These are the activations of a small neural network, seen along a few directions. Each row is one input.
Each table varies a few parts of the input and shows all the possible inputs, shuffled.
A made-up example of a description, with smaller parts first: one of 5 places around a ring, together with either a single point or (one of 2 separate values, together with one of 4 places along a line) or one of 11 places along a line.
Shared parts are said once, and a part with two or three values counts as separate values.

Other details of the inputs vary at random and push rows far along two fixed directions, the same in every table; ignore that.

Rows:
row 1: [ 58  13  19  -4  18 -19   8 -14   3  17  53  12  19  27  40]
row 2: [ -8 -11   1   5  -2   2  12  -7  -3  15  -9 -31  17  -9  12]
row 3: [  6   1   6  -6   5  -7 -10   0   6   2   8   7  -5  10  -3]
row 4: [-3 -3 -9  7  2  4 10 -9 -3  2  6  5  4  0 -2]
row 5: [ 36   7  14   2   6  -7  16  -8  -4  15  25 -13  24   6  39]
row 6: [-16 -11 -13  15  -4  12  24 -11 -10   9  -9 -22  17 -15   5]
row 7: [ -9  -7 -13   7   2   7   6  -6  -4  -7  -4  11   0  -6 -12]
row 8: [  2   9   1  -4  -6   3  -6  14  -2 -15  -9  11  -9  -6  -3]
row 9: [ 20  22   8 -16   1  -6 -29  22   7 -30   8  49 -30  12 -15]
row 10: [ -6   5   6  -8  -4  -2 -15  12   5  -6 -10   1 -13   0  -9]
row 11: [-11 -13  -7   4   4   0   2 -11   2   6  -4  -5   4  -1  -8]
row 12: [-25 -20 -14  12   2   5  15 -20  -2  18  -6 -23  13  -5  -6]
row 13: [ -7   2   6  -7  -5  -1 -11  11   3  -5 -14  -5  -8  -4  -5]
row 14: [ -1   9  -1  -3  -5   4  -5  11  -2 -14  -6  12 -11  -3  -6]
row 15: [-8  3 -6  4 -5  6  5  2 -4 -4 -4  1 -3 -5 -3]
row 16: [-12  -6   0   0  -4   2   0   1   0   5 -12 -17   2  -5  -1]
row 17: [ -6   5   5  -8  -5  -2 -14  11   5  -4  -7   1 -14   2  -8]
row 18: [-10  -5  -2  -3   2  -1 -10   1   5  -4  -6   7  -9   1 -15]
Each input here is: one of 2 separate values, together with either one of 4 places along a line or one of 5 places along a line.
Which other rows does row 12 become when the place on the line of 4 takes its other values? List them by row number. -> row 3, row 11, row 18
Which other rows does row 8 become when the choice among 2 separate values takes its other values? List them by row number. -> row 13

Rows:
row 19: [ 13   9  16 -21   4 -12 -38  23  13 -23  -5  34 -26  10 -18]
row 20: [  1   6   2  -6   2  -5 -12   2   7  -2  10  15 -14  13 -11]
row 21: [ -3 -11  -2   8   5  -3  17 -21   0  27  14 -25  18   7  12]
row 22: [-31  -3  -7   6 -16  14  10   9  -8   1 -31 -31   1 -21  -2]
row 23: [  6   4  10 -11   2  -9 -18   6   8  -3   3   7 -11  10  -5]
row 24: [-29  -5 -26  15  -7  18  18  -6 -11  -9 -13   5  -3 -14 -18]
row 25: [-16  13  12 -21 -12  -4 -38  31  11 -18 -25   8 -35   1 -24]
row 26: [ 41  -4  19  -9  19 -20  -7 -11   8  12  27   7  17  17  22]
row 27: [  0   5  -3  -4   4  -3 -10  -1   6  -4  12  22 -14  14 -14]
row 28: [  6  -5  -2  12   0   3  25 -14  -9  16   8 -25  24  -6  24]
row 29: [-24 -14 -15  11  -5  15  12  -1  -9  -8 -28  -9   7 -24 -11]
row 30: [  7  -2  -7  16   2   4  31 -19 -10  19  20 -17  22   1  23]
row 31: [-26  -3 -16  10 -11  16  12   2  -9  -6 -19  -7  -2 -16 -11]
row 32: [ 53   9  20  -7  14 -15  -1  -1   1  -1  27  16  17  10  32]
What do these inputs look like to the network? -> one of 2 separate values, together with either a single point or one of 6 places along a line

Rows:
row 33: [-38   0   0 -13 -16   5 -33  27   6 -24 -47  -1 -32 -15 -36]
row 34: [ 36  37  31 -29  -7 -11 -42  48   9 -35  -2  39 -34   7   3]
row 35: [ -3 -20   4   9   3  -3  24 -19  -5  33  -6 -56  37  -9  30]
row 36: [-23  -3  -9  14 -14  14  27  -3 -11  16 -15 -41  15 -17  13]
row 37: [27 11 20 -7 -1 -4 -3 16 -1 -3  2 -4  7 -4 24]
row 38: [ 17   0  17 -13   8 -16 -15   1  10  10   8  -5   2  14   8]
row 39: [-21 -30 -18  19  12   9  24 -25  -3  18  -2 -10  21  -7 -10]
row 40: [-31 -17  -9   8  -3   3  13 -17  -1  26 -10 -41  12  -2  -3]
row 41: [-42 -28 -13  13  -7  11  20 -13  -8  20 -37 -55  22 -25   0]
row 42: [-31  -1 -28   3  -9  14 -14   6  -5 -39 -27  39 -28 -14 -47]
row 43: [ -3   3  13 -19   0 -10 -34  16  13 -11 -12  12 -23   7 -20]
row 44: [ 14   6   8   9  -4   0  30 -10  -8  30  17 -43  28   0  43]
row 45: [-46  -7 -28  10 -14  28   0  20 -10 -39 -48  24 -22 -34 -44]
row 46: [-42  -8  -4 -12 -10   3 -35  15  11 -19 -36   7 -35  -6 -49]
row 47: [-22 -12  -6  14 -11  11  20  -8  -8  15 -14 -40  15 -18   8]
row 48: [ 55  15  18   1  12 -12  15 -11  -1  14  51   8  20  20  44]
row 49: [  9  11   6 -15   8  -7 -34  21  14 -26   5  56 -33  14 -30]
row 50: [ 20 -10 -13  17  12  -2  34 -38 -11  19  30  -8  35   6  26]
row 51: [  8  16  13 -13 -10   2 -20  33   1 -24 -20  14 -17 -10  -3]
row 52: [-44 -28 -13  13  -9  10  19 -14  -7  21 -35 -57  21 -23  -1]
row 53: [ 22   5  24 -14   3 -14 -15  12   6   3  -2 -13   5   4  20]
row 54: [-21  -6 -22  23  -7  19  37 -13 -15  10  -3 -19  16 -14   5]
row 55: [45 20 14 -5  7 -7  1  9 -1 -8 29 28  2 11 24]
row 56: [-61  -8 -17  -4 -16  13 -21  16   4 -16 -49  -3 -33 -15 -51]
row 57: [ 33  26  30 -22  -1 -20 -19  16   9   8  19  -8  -7  22  28]
row 58: [ 37   8  28 -20  12 -23 -23   6  13   7  19   6   0  21  16]
row 59: [12  6  2 -1  9 -7  0 -6  7 10 29 18 -5 21  0]
row 60: [  5 -20 -22  24  11   6  43 -40 -16  18  15 -15  41  -6  20]
row 61: [ 11 -20  -4  15  18  -5  27 -34   2  36  34 -14  31  13  18]
row 62: [ 41  23  29 -14  -1 -14 -13  16   5   0  21   2  -2  11  30]
row 63: [ 14 -21  -4  15  20  -5  28 -32   0  33  30 -11  33  10  19]
row 64: [-23  -9 -11   1   3   5 -14   2   8 -11  -7  28 -22   2 -38]
row 65: [-40 -12  -6 -10  -7   7 -30  20   7 -24 -48   8 -27 -16 -46]
row 66: [-38 -29 -39  29  -2  18  36 -39 -15   9  -9 -19  21 -17 -15]
row 67: [ 56  19  32  -8   5 -17   5   3   2  19  36 -14  20  15  53]
row 68: [ 10  13   1  -4  -1   7 -10  22  -3 -31  -7  37 -16  -8 -11]
row 69: [21 20  2  2 -1  2 11  5 -5 -2 22 14 -1  8 16]
row 70: [-28 -10  -6   7 -10   5  16  -8  -5  22 -19 -49  13 -10   9]
row 71: [-58 -10 -10  -6 -20  12 -26  20   3 -21 -56 -12 -31 -23 -45]
row 72: [ 40  24   3  -6   7 -11  -1  -5  -2  -7  38  32  -3  23  17]
row 73: [ 20  18  -2 -13   3  -2 -27  18   1 -44  -1  61 -26   3 -21]
row 74: [-47 -38 -30  26   4  15  29 -35  -3  25  -5 -23  15  -9 -23]
row 75: [ 17  25   7 -13  -4   2 -25  31   3 -38   0  51 -32   2 -15]
row 76: [ 31  15  12  -8  13 -14  -8  -2  11   9  42  26  -7  31   9]
row 77: [ 18  20  -3 -13   2  -3 -26  17   1 -42   1  60 -28   6 -21]
row 78: [ 54  15  19   1  11 -13  14 -13   0  16  54   6  18  22  42]
row 79: [ 40  25   3  -6   7 -11  -1  -5  -1  -7  38  31  -3  23  17]
row 80: [-47 -35 -17  15  -2   8  16 -25  -1  26 -24 -48  17 -14 -14]
What do these inputs look like to the network? -> one of 6 places around a ring, together with either one of 2 separate values or one of 6 places along a line
The inputs of row 58 and row 51 match in every part but the place on the ring of 6. If row 43 is changed in the same way as row 58 into row 51, which row does it become? -> row 67
Which other rows does row 49 become when the place on the line of 6 takes its other values? List them by row number. -> row 39, row 61, row 63, row 64, row 74
Which other rows does row 33 become when the place on the line of 6 takes its other values? List them by row number. -> row 35, row 41, row 52, row 53, row 71
Which other rows does row 76 become when the choice among 2 separate values takes its other values? List them by row number. -> row 59
List by row number the other rows that have the place on the ring of 6 in common with row 55. -> row 45, row 48, row 54, row 68, row 69, row 75, row 78
